These are the activations of a small neural network, seen along a few directions. Each row is one input.
In each table, some parts of the input vary, and every possible input appears once, in random order.
A made-up example of a description, with smaller parts first: line(6) and (point or ring(9) or (values(3) and ring(5))).
Shared parts are said once, and a part with two or three values counts as separate values.
In the rows, 128 means zero.

Rows:
row 1: [165  92 182 132 130 140 156 121 139 102 145 139 178 104]
row 2: [129 136  57 118 100  83 145 111  52  79 124 152  80 135]
row 3: [119 137  89 132  97 127 159 165  84 109 131 171  85 183]
row 4: [149  97 127 136  75 143 166 111 167 131 148 122 171  85]
row 5: [134 139 224 136 178 162 121 136 167 123 133 118 165 138]
row 6: [ 94 129 126 145 140 130  75 130 111 157  87 138 107 140]
row 7: [130  82  89 138  87 131 139 126  89 142  91 185 152 133]
row 8: [166 105 177 125 157 113 135 100 121  72 147 122 162  91]
row 9: [154 110 209 141 154 158 151 148 157 103 146 143 169 144]
row 10: [127 120  63 124  73 106 165 130  71 108 127 167  97 151]
row 11: [ 94 171  96 131 125 105 103 136  90 121 119 122  52 153]
row 12: [104 123 137 145 139 160 100 150 111 163  87 163 135 162]
row 13: [123 156  98  99 155  98 111 114 145 147 136  88 107 124]
row 14: [116 108 102 131 140 107  84 114  88 127  97 145 106 122]
row 15: [137 125 139 130 126 123 117 101 170 117 154  81 130  69]
row 16: [144 125 194 125 183 110 107  98 149  80 146  97 136  99]
row 17: [142 124  85 103 105 125 158 133 137 165 133 126 148 129]
row 18: [117 166 131 111 153 151 122 151 160 181 126 107 135 160]
row 19: [131  92  83 133 113 105 118 109  68 115  95 170 134 119]
row 20: [108 173 121 111 153 122  99 129 161 173 125  84 111 140]
row 21: [116 100 118 144 112 149 131 157 104 143  96 189 144 170]
row 22: [149 105 121 131 100 118 151  98 146 107 152 105 152  65]
row 23: [115 141 159 144 130 148 108 117 187 144 142  74 130  89]
row 24: [127 143 215 138 180 135  96 116 166 112 134  93 139 116]
row 25: [114 154  73 116 124  83 113 117  71  90 126 128  53 138]
row 26: [139 133  81  97 130  97 142 115 117 140 137 110 130 118]
row 27: [129 142 113 108 128 142 151 161 152 165 137 131 142 166]
row 28: [143 112 152 145 101 164 162 146 179 133 153 125 159 115]
row 29: [101 164 107 128 124 133 127 162  90 134 123 145  77 173]
row 30: [124 139 171 141 128 170 131 137 189 155 143 100 155 107]
The inputs of row 23 and row 20 match in every part but one. If row 4 is changed in the same way as row 23 into row 20, which row does it become? -> row 17
Describe the family of inputs behind these rows. -> line(5) and ring(6)
Start at row 9 and move only the line(5) part, one step at a time. The first step leads to row 28. Which rows follow, in order? -> row 27, row 21, row 3

Rows:
row 31: [ 98 160  79 121 128 105 109 142  75 132 108 142  66 171]
row 32: [170 118 148 111 147  73 128  49 141  49 176  55 132  18]
row 33: [109 127  73 127 113 108 122 139  67 128  99 171  93 168]
row 34: [161  93 174 137 110 162 171 129 176 128 148 134 199 106]
row 35: [125  98  65 136  79 114 150 133  68 115 108 185 113 146]
row 36: [149  96 180 144 119 167 152 134 163 135 135 140 190 111]
row 37: [ 89 173  58 113 127  88  93 126  91 143 109 114  49 157]
row 38: [133 125 192 136 158 165 120 142 169 150 126 125 170 135]
row 39: [122 159 198 131 176 167 107 146 182 152 136  96 146 134]
row 40: [111 166 180 128 177 146  87 135 199 163 139  67 124 123]
row 41: [141  94  61 125  74 113 169 133  77 115 124 179 126 138]
Describe the family of inputs behind these rows. -> point or (values(2) and line(5))
Which other rows does row 31 become when the line(5) part takes its other values? List them by row number. -> row 33, row 35, row 37, row 41

Rows:
row 42: [ 92 214 111 104 164 107  84 129 150 157 140  52  54 140]
row 43: [173  61 126 134  68 151 204 131 127 118 134 190 208 122]
row 44: [112 159 241 141 205 173  87 155 199 158 126  95 153 160]
row 45: [ 79 154  46 122 126 122  93 163  58 179  72 173  74 203]
row 46: [130 168 227 121 213 128  78 106 180 113 151  53 126  95]
row 47: [186  69 109 119  78  99 195  82 120  67 160 140 180  63]
row 48: [169  89 197 140 131 140 146  88 203  98 170  82 194  34]
row 49: [ 77 204 122 121 163 153  90 177 156 201 115  97  80 190]
row 50: [128  84  63 142  63 126 163 150  42 108 102 221 113 174]
row 51: [ 91 161  31 110 134  72  86 116  51 130  97 127  47 146]
row 52: [141  91  47 129  71  74 156 103  37  58 127 174  86 116]
row 53: [156  83 216 155 121 192 154 137 212 148 143 130 221  92]
The inputs of row 53 and row 48 match in every part but one. If row 45 is changed in the same way as row 53 into row 48, which row does it become? -> row 51
Describe the family of inputs behind these rows. -> values(2) and ring(6)
Which other rows does row 43 become when the values(2) part takes its other values? List them by row number. -> row 47

Rows:
row 54: [182  85 138 112 122 141 170 112 189 125 158 117 207  84]
row 55: [ 98 141 109 122 174 104  73 139  69 138 103 130  77 151]
row 56: [152 108 205 133 176 124 111 109 176  87 137 117 163 120]
row 57: [164 100 162 126 107 136 156  82 178 131 154  83 203  41]
row 58: [107 190  86 101 164  87 100 120  67 101 125 105  51 142]
row 59: [130 120 193 137 131 132 140 143 125 117 123 156 141 177]
row 60: [ 87 153  58 119 125 108  77 144 123 183 103 113  63 149]
row 61: [122 165 208 127 195 145  83 110 160 133 138  68 136  87]
row 62: [133 155 191 118 215 144  94 142 169 129 141  94 137 130]
row 63: [145  69  48 117  80  92 149 110  78 139 116 165 141 106]
row 64: [117 164 142 116 164 146 105 145 225 176 146  70 122 133]
row 65: [140 125  56 125  81  81 168 107  66  56 152 140  78 104]
row 66: [113 111 147 151 126 144 114 133  93 121  77 192 142 175]
row 67: [ 77 166  86 140 114 164 107 171 142 205  89 140 108 185]
row 68: [138  90  80 132  73 160 169 141 103 158  95 198 185 141]
row 69: [138  70  82 144  93 107 133 126  72  91 124 177 106 108]
row 70: [ 94 202  36 100 114  87 108 124 118 144 131  83  38 143]
row 71: [129  89 112 160  84 170 158 156  95 115 105 206 151 144]
row 72: [104 173 163 129 147 143  94 113 210 178 146  40 124  88]
row 73: [168  82 171 145 133 146 162 131 180  81 170 123 172  88]
row 74: [113 167 177 125 171 153 121 173 122 157 130 126 119 184]
row 75: [123 146  94 114 125  64 119  86  67  61 120 131  71 135]
row 76: [155  98 192 153 118 146 146  98 171  89 162  92 170  44]
row 77: [149  98 157 146  87 160 187 165 127 111 156 167 150 147]
row 78: [137 121 220 145 157 123 102  79 165  97 135  85 162  77]
row 79: [162 100 124 113  76 154 197 147 137 154 144 162 185 143]
row 80: [115  93 118 137 135  81  90 105  69  99  98 159 100 144]
row 81: [ 96 177 125 123 119 157 131 177 173 203 136 104 105 189]
row 82: [ 97 157 136 138 164 164  97 163  93 158  84 162 120 182]
row 83: [155 125  26  94  71  76 178  91  76  99 141 134 112 100]
The inputs of row 55 and row 80 match in every part but one. If row 82 is changed in the same way as row 55 into row 80, which row does it become? -> row 66
Describe the family of inputs behind these rows. -> line(5) and line(6)
Start at row 64 and move only the line(5) part, one step at a time. The first step leads to row 62. Which rows follow, in order? -> row 56, row 73, row 54

Rows:
row 84: [105 133 182 147 163 170  93 158 147 164  99 145 143 166]
row 85: [ 86 205  81 110 138 114  99 145 125 163 128  86  49 162]
row 86: [113 138  24 106  99  79 119 108  80 139 113 125  80 123]
row 87: [ 83 194 122 124 170 110  76 143  91 126 109 114  45 177]
row 88: [171  90 191 140 123 149 156 100 220 107 178  79 196  42]
row 89: [144  84  18 124  32 110 200 138  58 116 123 202 125 145]
row 90: [159 128 184 115 155 151 147 128 211 145 165  82 184 101]
row 91: [153 125 230 128 183 149 124 122 175 113 146 105 180 116]
row 92: [166  87 236 152 150 146 133  93 186  77 159 101 191  57]
row 93: [141  72  60 138  63 106 176 136  21  80 105 230 119 160]
row 94: [108 135  70 119 129  77  96 103  42 106  94 149  76 137]
row 95: [108 145 139 133 130 173 118 161 181 201 118 117 149 149]
Describe the family of inputs behind these rows. -> values(2) and line(6)
The inputs of row 90 and row 88 match in every part but the line(6) part. If row 91 is changed in the same way as row 90 into row 88, which row does it become? -> row 92
Which other rows does row 86 become when the values(2) part takes its other values? List them by row number. -> row 94
